A small network was shown many inputs. Here are its activations along a few directions, one row for each input.
In each table, some parts of the input vary, and every possible input appears once, in random order.
Descriptions start from the smaller parts, as in this example, which fits no table here: one of 2 separate values, together with either a single point or one of 11 places along a line or (one of 4 places along a line, together with one of 8 places around a ring).
Shared parts are said once, and a part with two or three values counts as separate values.
In the rows, zero is written as 128.

Other details of the inputs shift rows strongly along two fixed directions, in all tables alike. That doesn't count.

Rows:
R1: [128 170 127 121  92 183 112 124 112 125  95 142]
R2: [170 146 130 146  85 141 144 100 124 149 132 106]
R3: [ 69 171 126 107 118 174  34  98  85  43  48 175]
R4: [173  76 123 141 147 102 130 134 121 155 117 125]
R5: [143  85 110 126 171  96 129 155 144 147 121 147]
R6: [ 69 176 131 109 125 178  49 104  79  38  52 176]
R7: [ 92 101 134 102 159  87 117 141 150 129 159 130]
R8: [ 49 132 119 100 205  62 111 130 183 135 169 129]
R9: [195 152 123 146  64 148 155  99 115 146 123  89]
R10: [ 65 172 114 103 109 176  30 106  90  47  49 185]
R11: [ 85 116 128 124 159 123 141 132 143 118 150 138]
R12: [ 89 218  93 102 116 163  30  92 101  37  49 167]
R13: [139 143 115 128 134 126 150 128 157 150 158 110]
R14: [139 130 142 142 125 137 160 121 133 155 146  98]
R15: [111  98 135 130 142 111 132 164 143 135 151 128]
R16: [ 64 143 104 100 207  58 111 120 184 123 176 125]
R17: [147 152 123 140 130 110 157 112 142 127 136  96]
R18: [124 113 156 123 129 122 143 134 117 125 138 123]
R19: [127  91 148 144 125 109 131 147 124 142 148 108]
R20: [185  93 130 144 126 125 146 135 100 148  98 137]
R21: [ 96 149 114 122 178 100 146 121 158 126 166 127]
R22: [148  88 117 139 174  98 143 147 134 145 128 156]
R23: [177 109 145 133  63 173 152 142 115 146 123 121]
R24: [108 106 141 128 146 113 150 144 140 128 158 139]
R25: [130  96 140 151 126 132 150 157 124 135 152 120]
R26: [ 66 146 118 109 225  62 125 115 169 110 175 118]
R27: [119 101 154 139 136 108 145 154 117 134 149 117]
R28: [160  89 110 115 149 101 115 142 119 153 109 148]
R29: [174 107 158 140  63 155 143 124 100 147 121 116]
R30: [150 137 144 141  96 147 139 113 124 159 132 108]
R31: [172 145 133 145  74 186 167 121 111 159 126 120]
R32: [188 157 115 152  76 163 166 113 123 135 124 105]
R33: [198 159 112 146  61 170 157 122 129 144 115  95]
R34: [ 64 109 126 107 182  87 133 145 174 130 164 138]
R35: [169 102 141 135  62 152 136 146  95 154 121 119]
Description of these inputs: one of 5 places around a ring, together with either a single point or one of 6 places along a line.
The inputs of R33 and R9 match in every part but the place on the ring of 5. If R13 is changed in the same way as R33 into R9, which row does it become?
> R2
Change only the place on the line of 6 in R35. List by row number the other rows that result.
> R7, R8, R10, R12, R16
Change only the place on the ring of 5 in R25. List by row number the other rows that result.
> R15, R19, R27, R35

Rows:
R36: [ 58 115 131 106 181  90  89 142 143  99 131 153]
R37: [173 147 127 139  75 180 139 119 100 130 100 125]
R38: [127 143 127 126 117 146 127 120 121 117 117 136]
R39: [182 145 122 141  71 181 141 120 102 130  98 127]
R40: [146 118 122 127 121 137 112 136 114 127 105 147]
R41: [129 143 132 125 113 150 127 122 121 118 121 131]
R42: [137 115 131 127 113 141 114 132 111 129 108 142]
R43: [131 149 118 126 122 139 121 118 123 120 116 126]
R44: [170 151 135 140  52 176 128 109  99 132 109 109]
R45: [136 138 120 135 124 150 127 131 124 118 115 141]
R46: [139 116 127 127 120 138 115 136 112 129 106 143]
R47: [138 117 129 130 131 129 115 132 109 120 107 140]
R48: [ 71 117 131 112 190  88  91 135 136  97 127 151]
R49: [137 113 132 131 121 135 117 128 106 122 107 139]
R50: [129 152 129 127 112 139 116 111 124 121 120 119]
R51: [139 147 114 127 121 139 120 118 126 118 114 129]
R52: [ 65 150 121 107 179  97  96 121 150  97 138 139]
R53: [132  86 133 135 174  39 209 136 197 208 225  69]
R54: [138 151 116 129 123 131 118 114 130 121 114 124]
R55: [ 63 115 135 111 187  84  90 139 137  93 130 149]
R56: [136 115 136 125 112 144 114 134 111 128 112 138]
R57: [ 54 148 123 106 180  89  95 124 152  93 145 139]
R58: [133 153 120 128 121 133 118 113 127 122 115 122]
R59: [ 69 132 118 109 198  70 122 126 170 120 164 129]
R60: [193  49 138 152 141  66 221 156 163 222 202  79]
R61: [126 135 128 133 121 151 127 127 121 120 120 138]
R62: [188  64 148 156 114 100 247 154 169 233 222  61]
R63: [167 135 140 145  57 191 140 128  95 131 111 122]
R64: [177 139 129 147  71 190 142 127  97 134 100 127]
R65: [ 56 144 128 108 177  97 102 130 149  92 141 146]
The inputs of R49 and R48 match in every part but one. If R61 is changed in the same way as R49 into R48, which row does it become?
> R62
What do these inputs look like to the network?
> one of 5 places along a line, together with either one of 2 separate values or one of 4 places along a line
List by row number the other rows that have the place on the line of 5 in common with R55.
> R36, R44, R57, R63, R65
Change only the choice among 2 separate values in R60. List by row number the other rows that result.
> R40
